Each row below holds a small network's activations on one record, seen along a few directions.
Records have a field called U. Each example row is followed by its value.
Other fields move the rows too, some of them a lot.
In the rows, zero is written as 500.
Strong random noise was added to every row along 4 fixed directions; ignore it. To show where, here is one row again and again, with new noise each time:
[338 477 626 236 412 655 498 557 414 718 321 569 384 335 298 503 611 452
 656 271 504 817 423 611 504]
[375 456 592 293 389 607 576 632 409 702 247 618 389 316 327 473 671 522
 633 245 548 831 434 580 508]
[385 377 715  25 373 766 456 344 315 791 572 595 528 428 500 516 597 534
 741 309 424 856 437 588 519]
[342 844 484 537 489 497 355 474 710 665 394 564 436 387 208 516 351 319
 421 692 423 603 470 545 628]
[551 580 475 533 333 468 677 503 577 608 385 750 594 405 526 405 650 680
 435 553 554 710 509 375 614]
[377 755 502 586 453 522 473 453 717 546 376 530 415 374 190 493 479 337
 413 593 505 615 451 494 570]

[501 551 516 493 554 562 373 285 528 386 731 373 557 616 507 553 390 363
 486 616 424 338 527 477 468] | u15
[475 271 531 283 482 542 575 769 236 610 283 587 457 451 591 502 636 647
 710 197 553 647 501 599 440] | u7
[558 557 356 693 522 356 581 695 551 428 314 544 497 487 502 463 543 553
 420 537 566 432 554 461 508] | u14
[440 390 539 349 536 565 458 637 343 537 419 458 410 491 479 559 518 480
 638 346 498 528 501 606 439] | u11
[572 369 491 476 462 487 579 610 366 495 467 571 506 503 635 477 565 660
 546 389 535 522 522 471 493] | u3
[702 362 534 427 438 562 562 159 460 413 891 522 766 681 859 468 538 647
 498 646 438 399 551 315 512] | u17
[500 596 451 543 553 483 386 476 542 487 568 477 555 571 541 537 375 443
 466 637 433 385 560 497 514] | u8
[541 690 360 581 472 326 459 705 498 710 345 728 565 447 580 448 406 672
 417 657 457 554 564 493 693] | u9
[535 823 390 550 554 406 244 370 612 654 707 602 688 624 635 539 187 503
 372 967 306 362 606 473 704] | u2
[478 416 483 268 560 483 374 699 236 738 452 595 536 540 688 540 414 592
 661 430 382 516 567 623 509] | u12
[363 674 509 466 603 540 234 488 539 606 548 418 427 508 368 579 247 305
 516 575 362 442 494 622 520] | u8
[549 673 383 815 461 334 662 570 777 402 332 605 515 442 407 420 524 536
 297 694 601 472 484 410 581] | u7
[450 752 402 519 600 369 246 592 498 727 534 606 551 551 563 536 173 487
 453 750 312 399 567 583 632] | u15
[577 324 544 467 454 553 606 465 417 402 563 509 555 536 634 473 597 639
 555 367 566 514 496 443 454] | u4
[442 532 455 725 502 452 630 676 574 316 202 394 269 352 161 458 642 368
 436 280 664 516 424 512 426] | u13
[430 444 417 633 569 414 598 912 426 417  72 410 232 377 274 504 630 426
 526 243 629 483 489 597 391] | u10
[578 704 361 794 505 345 497 519 674 407 487 535 542 510 481 461 415 527
 300 721 522 374 545 401 604] | u9
[428 287 583 488 517 650 608 553 450 257 331 240 269 412 221 517 736 313
 614  95 661 543 401 561 292] | u1
[280 634 597 437 538 616 382 425 653 541 391 300 270 336  61 552 456 151
 539 420 508 626 343 662 491] | u5
[570 523 494 394 512 507 350 387 408 623 743 570 664 622 754 522 343 620
 508 666 369 450 573 490 590] | u2
[502 542 435 746 528 448 601 567 629 276 347 387 367 442 291 484 597 351
 405 428 598 402 469 438 423] | u17
[383 300 545 339 611 507 479 802 292 581 294 378 321 449 425 560 542 419
 681 218 528 531 461 704 371] | u12
[419 675 519 438 563 555 278 365 534 599 623 414 454 523 398 554 287 338
 504 647 346 447 483 559 564] | u10
[432 592 662 210 450 700 308  44 571 678 872 532 680 587 555 563 360 441
 565 763 307 604 485 503 580] | u1
[499 506 522 644 517 504 516 404 639 353 569 389 434 510 397 514 448 412
 424 566 535 409 451 485 474] | u3
[511 549 431 463 439 381 573 638 485 674 354 724 575 457 611 459 572 646
 454 584 515 618 571 472 592] | u16
[363 596 435 323 611 440 265 831 341 817 278 561 432 460 476 555 307 457
 630 491 372 539 548 726 565] | u5
[467 568 533 401 519 592 370 321 521 514 657 458 554 559 498 546 422 410
 532 585 412 484 514 504 502] | u14
[403 544 564 505 540 637 433 341 602 329 548 312 400 493 258 558 478 260
 531 451 517 453 433 519 428] | u7
[463 630 513 447 522 545 337 399 518 565 634 503 506 530 481 547 330 440
 505 626 387 464 507 517 568] | u11
[558 484 515 523 551 496 396 286 548 431 807 420 634 669 672 510 354 478
 411 701 424 310 557 445 484] | u16
[558 259 582 207 497 574 456 480 222 668 667 558 606 576 811 506 487 660
 678 370 396 546 522 537 476] | u17
[520 476 558 577 520 605 492 252 562 290 722 323 466 582 459 535 491 389
 458 513 487 377 481 427 407] | u10
[382 268 600 276 485 646 557 710 278 528 234 434 301 371 339 525 723 449
 725  31 592 706 436 639 345] | u1
[642 261 505 618 443 541 745 406 464 197 565 388 514 560 588 438 771 567
 465 327 662 434 509 354 383] | u16
[491 584 386 505 536 373 448 800 421 650 284 616 461 453 516 499 414 579
 517 542 471 494 549 571 594] | u11
[454 697 499 454 597 537 228 304 584 532 761 425 570 635 516 604 205 344
 475 826 326 328 548 535 567] | u3
[384 286 637 183 539 614 415 671 256 641 434 459 426 474 526 543 491 515
 719 205 505 615 457 675 399] | u4
[454 494 389 632 551 366 573 900 430 483 101 489 314 382 326 472 581 472
 511 299 604 493 492 591 460] | u15
[633 454 516 555 497 552 531 221 563 293 793 432 653 637 654 506 483 514
 461 647 471 342 524 360 455] | u6
[693 257 479 367 358 471 741 579 259 591 488 770 700 536 899 409 748 886
 583 376 542 630 575 370 521] | u12
[524 576 484 352 521 470 321 444 388 716 669 600 644 585 696 504 291 590
 538 670 337 478 550 541 624] | u13
[357 586 494 383 570 490 338 764 386 714 267 542 337 371 335 538 368 416
 619 369 412 589 462 674 517] | u6
[475 542 502 323 406 446 546 647 441 816 304 747 542 359 552 447 530 690
 572 496 501 777 455 564 675] | u4
[588 563 437 550 485 464 488 428 547 495 594 543 633 569 633 475 449 560
 444 667 462 427 554 423 572] | u8
[370 370 641 423 420 643 670 537 517 425 261 447 295 312 167 503 758 393
 607 196 629 727 367 549 361] | u6
[453 577 569 354 487 559 351 284 495 624 743 582 621 590 616 564 341 504
 510 674 354 515 538 528 543] | u13
[399 315 605 405 544 614 485 522 434 464 451 321 332 448 347 533 540 381
 626 236 539 554 403 639 367] | u14
[603 294 535 422 456 503 601 531 379 501 584 553 626 564 764 449 587 691
 535 406 548 514 532 445 439] | u5
[584 619 376 652 526 372 475 559 552 488 511 577 602 577 625 501 428 588
 385 718 483 382 595 446 577] | u2
[524 676 329 729 546 309 493 733 589 483 299 567 492 483 463 490 444 529
 365 655 536 404 576 493 580] | u9

Here are new rows. What is U for each?
[603 835 288 881 536 276 466 506 777 387 507 564 586 560 496 477 312 492
 234 945 477 259 583 356 658] | u3
[510 745 525 762 406 540 597 112 888 238 706 452 557 504 316 503 562 371
 261 775 577 478 468 313 534] | u9
[507 373 613 382 405 576 613 433 411 549 548 586 534 483 560 475 644 624
 561 350 550 664 483 463 449] | u13
[402 642 474 520 509 447 477 563 612 559 349 542 439 416 327 522 495 377
 456 571 505 541 490 531 515] | u12
[515 315 727 177 448 804 438  40 395 459 929 396 605 596 610 551 518 459
 670 418 397 563 436 464 414] | u6
[658 301 535 608 451 578 712 251 531 162 713 382 593 618 621 475 716 528
 461 448 606 376 506 318 366] | u12
[302 539 552 280 657 549 231 581 418 660 501 378 420 513 417 622 247 310
 652 510 386 460 476 739 484] | u7
[600 633 338 749 539 281 506 631 562 487 469 604 582 549 630 451 374 611
 348 697 481 335 577 432 582] | u15
[598 420 553 638 415 565 715 264 678 242 608 426 564 530 463 425 659 512
 423 525 634 483 445 324 458] | u7
[396 513 523 303 620 508 280 552 392 673 571 441 513 564 569 602 301 436
 594 590 389 468 534 686 524] | u9
[517 349 569 477 535 632 507 296 461 271 705 294 490 612 516 542 579 384
 524 407 528 387 515 463 363] | u16
[488 184 666 173 479 735 506 397 242 453 651 396 486 561 602 569 629 519
 734 226 504 566 487 553 355] | u11
[518 180 687 161 460 773 494 273 266 406 753 356 524 589 620 562 626 495
 720 265 496 539 477 507 365] | u3
[384 511 548 441 565 570 380 571 461 523 439 368 318 444 299 556 412 346
 583 377 474 501 433 633 472] | u11
[532 466 541 392 486 505 463 465 484 585 583 559 604 529 631 509 474 589
 530 540 475 542 547 498 498] | u14
[573 423 406 517 496 397 566 767 368 581 331 629 546 499 681 460 542 689
 529 432 523 508 572 506 519] | u8
[523 671 577 284 447 600 306  21 617 647 956 598 799 653 707 562 330 508
 452 948 318 511 567 421 644] | u2
